A small network was trained on made-up records. Each row is its average activation on records with the value named, seen along a few directions.
Related values have similar rows: they may be neighbours, one step apart, or belong to one group.
Strong random noise was added to every row along 4 fixed directions; ignore it. To show where, here is one row again and again, with new noise each time:
[ -25,   39, -163,  -54,  236,  151,  -66,   10, -107,   89,   -4,  114,
  -80,   73,  198]
[ 359,  359,  296, -216,   57, -282,  140, -105,  -41,  217, -424,  151,
 -257, -110,   -2]
[  46,  145, -296,  252,  296,  106,  -33,  132,  -44,  -92,   86,   81,
  212,   11,  156]
[ 131,   26, -118, -177, -201,  138,  -73,  105,  184,  161,  168,   83,
  -96, -325,  240]
[ -24,  -88, -111, -315,  -69,  213, -134,  -25,   57,  249,  121,  115,
 -243, -149,  285]
[ 130,  -12,  -84, -326, -338,  414,   36,  466,   -1,  127,  104,   23,
 -373, -143,  253]


Field Didob:
j10: [ -32,  228,  -84,  474,   56, -291,  255,  328,  105, -257, -113,  -90,
  166,  -45,   86]
j4: [ 101,  -77,  144, -303,  385, -221,  137, -162, -163,  284, -101,   38,
 -471,  299,  176]
j2: [  29,   90,  147, -139, -214,  187, -132,  -25,  -73,   43, -188,    2,
  -14,   13, -390]
j7: [ 261,  312,  200,   73,  -54,  217,  141,  338, -202, -183, -243, -145,
  130,  115, -469]
j11: [-357, -282, -135,  722,  250,  185,  -76,  272,  -47, -436,  323, -123,
  404,  198,  127]
j13: [ 264,  327,  206,    5, -109, -113,   23, -183,  240,  -26, -150,  -79,
  297, -284, -317]
j22: [-231, -225,  -67, -433,  -53,  -36,  217, -101, -349,  143,  -87,  -89,
 -463,  374,  -97]
j19: [-187, -106,  -44,   44,  110,  209, -342, -237, -145,    9,   53,  107,
  -48, -216,  -16]
j3: [-273, -103,  274, -574, -332, -278,  131,  -63,  -93,  337, -210,  -78,
 -652,   -6,   53]
j5: [ 349,  352,   70,  265,  244, -503,  587,  126, -385, -192, -413,  -93,
    8,  254, -502]
j9: [ 220,  147,   75,  -94, -131,  356,  170,  469, -161, -232, -136,  -32,
  -58,  368,   14]
j6: [-268, -335, -529,   65,  217,  686,   70,  785, -387, -203,  319,  -81,
 -265,  516,  340]
j12: [ 145,   38, -300,  376,   -5, -170,  345,  525,   44, -297,  250, -142,
  187,  -14,  -90]
j18: [ -83,  108,  215,   54,  169,   50, -186, -130, -507,  137, -405,   62,
 -245,  142, -332]
j15: [  63,  135,  539,   73, -354, -378,   74,  -19,  278,   27, -346,  -17,
 -193, -254,  106]
j8: [-609, -819, -189, -150,  -89,  892, -182,  302, -283,  -19,  423, -115,
 -261,  779,  177]
j20: [ -25,  214,  148,  -28,  472,  305,  118,    4, -428, -247, -567,  -78,
  -89,  480, -322]
j1: [ 358,  401,   -9,  282,   95, -167,  -13, -160,  278, -285, -139,   64,
  536, -123,  -62]
j17: [ -79, -257,  273,  117,    4, -318, -149, -461,  240,   -4,  129,   69,
  453,  -54, -105]
j16: [ 428,  301,    0,    3, -294, -169,   50,   99,  319,   55,  101,   15,
   73, -532,  106]
j21: [-207,  -99, -291,   37, -489,    3,  229,  413,  132, -141,  292, -206,
   36, -139,   36]
j14: [ 477,   92,  668, -219, -404, -430,   64, -137,  177,   61, -264,   42,
  -41,   -7, -264]
The values of Didob form a ring.
Which values are neighbours of j12? Give them in the order they are listed. -> j4, j5
Which values are neighbours of j3? Give them in the order they are listed. -> j10, j21
Which values are neighbours of j2? Give them in the order they are listed. -> j7, j18
Which values are neighbours of j9? Give them in the order they are listed. -> j1, j14
